These are the activations of a small neural network, seen along a few directions. Each row is one input.
In each table, some parts of the input vary, and every possible input appears once, in random order.
Descriptions start from the smaller parts, as in this example, which fits no table here: one of 8 places around a ring, together with either a single point or one of 11 places along a line or (one of 3 separate values, together with one of 4 places along a line).
Shared parts are said once, and a part with two or three values counts as separate values.

Other details of the inputs vary at random and push rows far along two fixed directions, the same in every table; ignore that.

Table:
r1: [-20  -3  10 -32  20   7  19 -16  18  17 -27  28 -24]
r2: [-16  28 -46 -23 -24 -25  -8 -14  17  34  11 -35   8]
r3: [-15 -23  18  -6  15  12  11 -13  11   4 -27   5  -2]
r4: [  6  16   0  24 -14   5 -19  10 -14 -37   2 -12   0]
r5: [ -5 -30   3 -28  20   6  28  10  11  22 -27  20  -5]
r6: [ 15 -23  31   1  -1   3  34   5 -13 -17 -27  47 -20]
r7: [ 29  -4  33  45  -5  -2  -1  14   6 -36  18  17  23]
r8: [  6  -6 -10  10  11   8 -29  17   9 -14   6 -10  30]
r9: [  8 -13  -9 -13 -11 -14  -4  -2   3  18  10 -21   8]
r10: [ 10 -11  -7  14  -8 -18   0  -6  -7  -9   1  23 -11]
r11: [ -5  29 -39   2  -2  -9 -34   3  12  -6  25 -23  26]
r12: [  8  21  14   4   2  11  -9   7   1 -15   6 -13   1]
r13: [-10  16 -18 -41  -9  -3  30   5   5  23 -14  -8   2]
r14: [  1  13   1  33   9   0 -22  -8   8 -18  21 -11   0]
r15: [  8 -23  18  20   3  11  -3  -4  -1  -4  13  -4  -2]
r16: [  9   4 -18   7 -20  -2 -33   2  -2   7  36 -44  15]
r17: [ 13  24  -3   8   4  10 -17  16   4 -23   5  -4  31]
r18: [  0   7   8   6  18   6 -11  -1  11  -6   8   6 -15]
r19: [ 23  -2  13  49 -11   2 -11  24  -1 -41 -10  26  23]
r20: [ -3  13 -14 -15  -8  -4  -4 -13   3  20  24 -11 -17]
r21: [  1  25 -20 -32 -16   3   9   1 -12  14  22 -28  -3]
r22: [-10 -22  22  -3  20  14  12 -11   2   2 -17  -4 -20]
r23: [ -5 -22  10 -20  29  18   9  10   1   2 -10   4 -17]
r24: [ 24 -23  19  41  10   4 -24  27  20 -19   2  15  31]
r25: [-12   9 -30 -30   4 -12  16  -4  13  29  -4   2  -4]
r26: [ 20  -6  23  53  11   8 -17   2   7 -28  32  22   3]
r27: [-36   8  19  -9  26  -9   8   5 -34  33  -8  36  -7]
r28: [ 16   8  35  46  10  17 -12  13   5 -45  11   4  10]
r29: [-14   5 -33 -12 -16 -18   9 -17  -1  19 -20   2 -13]
r30: [ -4   6 -15  -5 -12 -24  10 -23   6  16  15 -11  -4]
r31: [ -1 -21  -1  16   0   6 -19   2  -4 -19 -24   6   7]
r32: [-21   4   1 -10  11   2  12 -26  14  10 -17   9 -11]
r33: [ -8  19  -9 -10 -21  -6  20 -12   7  16 -11 -20  10]
r34: [ 16 -18  22  35  17  15 -34  20  18 -29   0  12  29]
r35: [-12 -16   2 -19   0   4  27 -18 -13  12 -14  31 -49]
r36: [ -8  23  -7 -15 -27   0  13 -18  -9  12  17 -35  -6]
r37: [ 23  17   1  12 -22 -12 -12  12   4 -12  26 -14  24]
r38: [-18   1  12  26  10  -9 -33  27 -37  11  14  -2  34]
r39: [ 11 -13 -15  27 -22   0 -30   4 -18 -14  19 -20   5]
r40: [ -3   4 -25 -35   1 -19  19  -8   3  25  11   1 -12]
r41: [ -9   0   2 -23  31  10  14  -1   5   5  -4  17 -30]
r42: [ -3 -33   0  -1  -2  -1  13   0  -3   6 -38  18  -8]
r43: [ -2  -6  13 -18 -13  12  30  -7 -22   0 -17  18 -34]
r44: [ -7   9 -22 -33   4   0  13 -10  -3  26  18  -3 -23]
r45: [ -6 -29  14   1   9   2  21  -6  13  14 -26   9   1]
r46: [-21  26 -44 -11 -25 -26   0 -26  13  31   9 -40   9]
r47: [ 10 -31  42   7  37  25   3  10   7 -10 -19  26 -18]
r48: [ -3 -18  -5 -13 -11 -15  14 -17   0  21   0 -22   0]
r49: [  8  15 -15 -32 -13 -11  20   3  -6  12  10 -13   6]
r50: [ 23 -44  29   0  30   8  19  19   3  -5  -8  41  -2]
r51: [  1 -41   7 -17  -2  -6  26  -9 -14  11 -30  21 -24]
r52: [ 12  19 -27   9 -20 -27 -25  -3  10   5  38 -23  17]
r53: [  3  21   9  24  -7   7 -13  -2   8 -25   1 -11  27]
r54: [  3  22 -13  20 -23  -1 -25   4  -8 -32  -5 -13  21]
r55: [ 19  16  12  15 -13   9 -12  13  -1 -15  29  -9   9]
r56: [ -2   7 -40 -27 -16  -4 -13  -3 -11  26  29 -51   5]
r57: [ 10  30  -1  12 -10   5 -25   6   8 -18   6 -17  31]
r58: [ -7  15  41  43  13   1 -22  42 -35 -18  14  30  35]
r59: [-18   7 -41 -13 -26 -10 -23 -13 -18   8  -1 -57  -8]
r60: [-18  -8   2 -19  14   4  20 -18 -10   4 -29  22 -49]
r61: [ -4   8  14 -34  20  19  28   6  -4   0 -15   8 -23]
r62: [-17   0 -12 -11   1  -1   4 -20  -2   2 -29  19 -19]
r63: [ 11 -10  38  -4  14  15  31  13  15  -1 -30  43  -4]
Each input here is: one of 3 separate values, together with either a single point or (one of 4 places along a line, together with one of 5 places around a ring).
Changing only the choice among 3 separate values turns r62 into r54. The same change can be made to r1. Which row results?
Answer: r57
Changing only the choice among 3 separate values turns r55 into r20. The same change can be made to r13. Which row results?
Answer: r25
Change only the choice among 3 separate values in r28. List by row number the other rows that result.
Answer: r14, r22
Change only the place on the line of 4 in r51. List by row number the other rows that result.
Answer: r9, r48, r50

Table:
r64: [ -1  11 -13   6  -6  -5 -15  -1   5   0  10 -18  13]
r65: [ 6 -2 -8  3 -2 -5 -7  3  7  2  8 -7 11]
r66: [ 2  4 -6  5 -3 -6 -7  1  4  1  8 -5  9]
r67: [ -2  10 -12   6 -10  -9 -14   5  -4   3  10 -15  17]
r68: [ -3   2  -4   6   0  -3 -11   4  -6   2   7  -8   8]
r69: [ -2  12 -15   4  -5  -5 -17   3   1  -2   8 -17  14]
r70: [  3 -14  18   7  18   7   6   4   4  -4  -4  23  -7]
r71: [  3  -4  20   5  13  12   8   6   0 -12 -10  23  -7]
r72: [ 3  6  6  7 -3  0 -1  6 -7 -6  3  4  6]
r73: [  6 -26  13  14   5   4   5  -3   0 -11 -14  21 -13]
r74: [-19 -14  -4 -51   8   1  35 -19   1  37 -22   2 -31]
r75: [ 3  5  3  7  1  2 -5  4 -5 -8  7  3 -1]
r76: [-23  19 -33 -52 -20  -8  19 -24  -1  36  -6 -40 -15]
r77: [  3   5 -15   3  -5  -4 -15   1   8   0  10 -20  15]
r78: [-22   2   1 -48   2   4  40 -22  -1  29 -26   2 -33]
r79: [  5  -7  22   7  13   9   8   2   0  -9  -2  23 -12]
r80: [  2  -1 -18  12 -18  -7 -15  -7   1  -7   0 -20   7]
r81: [  9 -13  20   5  13  10   9   4   3  -8  -2  21 -10]
r82: [ 8  5 -5  3 -7 -3 -3  2  3 -3 10 -7  6]
r83: [-2  1  4  7  4  2 -8  6 -1 -4 -2  0 10]
r84: [ 2 -7 23  7 12 10  8  7 -8 -8 -6 22 -8]
r85: [ 6  6  4  7 -2 -1  0  2  1 -7  7  4  2]
r86: [ -3  18  -8   5 -12  -2 -13   2  -7  -5   9 -19  12]
r87: [  8 -25  12  13   2   2   8  -2   2 -10 -17  23  -8]
r88: [  2  17 -13   4 -12  -7 -10   3  -4  -4  13 -14  10]
r89: [ 1  5 -8  4 -3 -5 -9  5  0  1  6 -3 10]
r90: [  2 -14  16   6  18   8   4   7   0  -5  -6  24  -6]
Changing only one part turns r82 into r76. The same change can be made to r66. Which row results?
Answer: r64
What do these inputs look like to the network?
Answer: one of 3 separate values, together with either a single point or (one of 2 separate values, together with one of 4 places along a line)
A walk changes only the place on the line of 4. It starts at r83 and steps to r69. List the rest of the walk in order.
Answer: r64, r77
Change only the choice among 3 separate values in r75. List by row number the other rows that result.
Answer: r71, r88

Table:
r91: [ 13  -5 -12  27  -7  -1 -25   2   9 -15  14 -15  14]
r92: [ 14  13   3  22  -8  -1 -12   9  -3 -18  17  -5   9]
r93: [ -4 -28  13 -11  12   1  25  -9   4   7 -31  34 -20]
r94: [ 10 -11   0  23  -6   1 -14  -1   2 -19   4  -5   1]
r95: [ -1 -23   8  -9   0   0  23  -9  -5   6 -27  20 -18]
r96: [-31  29 -40 -42 -32 -18  -1 -22 -17  37   6 -54  -7]
r97: [  5   8  -2  17   3   0 -17  13   2 -11  10  -9  22]
r98: [-14  19 -32 -35 -16 -13   0  -9  -7  31  13 -37  -4]
r99: [ 13 -16  -2  20  -2  -6 -11   7   6 -10   2   3  16]
r100: [ 15   2  11  17   7   2  -7  13   7 -14  15   5  11]
r101: [-25  37 -44 -46 -29 -16   3 -24  -3  33   3 -49  -2]
r102: [ -8 -15  23 -13  21  11  23  -2  -4  12 -19  27 -18]
r103: [ -3 -32  16 -17  17   9  26  -9  10   8 -26  22 -26]
r104: [ 12   7  10  20   2   8 -12  12   6 -19   9   6  16]
r105: [ 11  -2 -12  28  -7  -5 -27   0  10 -17  14 -12  12]
r106: [ 12   7   8  22   5   1  -8   9   6 -17  14  10   8]
r107: [  9  -7 -12  21 -12  -9 -18   3   5  -8   8  -7  18]
r108: [ 12   5   8  11   5   5  -9  10   6 -15   8   2  17]
r109: [-11 -11  25 -17  12  12  26   1  -6   3 -29  27 -22]
r110: [ 10   4   1  17   1   2 -15  11  -2  -9  20   1  11]
r111: [-20  28 -37 -43 -25 -14  10 -20  -3  34  10 -44  -5]
r112: [ -7 -12  19 -19  12   8  30  -6 -11   8 -16  25 -27]
r113: [ -6 -17  25 -17  23  10  21   1  -3  12 -19  27 -16]
r114: [  0  12  -4  19   0  -1 -18   9   1 -13   9  -5  18]
r115: [-15  -5  10 -19  13   3  18  -7  -5  16 -16  16 -18]
r116: [  6  11  -4  22  -1   2 -22  14   0 -14  12  -9  22]
r117: [-10  -5   8 -24  13   2  22  -8  -4  14 -11  20 -22]
r118: [ 13   8  13  23  -2   6 -11  11   0 -24   5   6  11]
Changing only one part turns r96 into r102. The same change can be made to r94. Which row results?
Answer: r91
What do these inputs look like to the network?
Answer: one of 4 places along a line, together with either one of 2 separate values or one of 5 places around a ring
Change only the choice among 2 separate values in r103. List by row number the other rows that result.
Answer: r99
A walk changes only the place on the ring of 5. It starts at r114 and steps to r101. List the rest of the walk in order.
Answer: r106, r117, r115
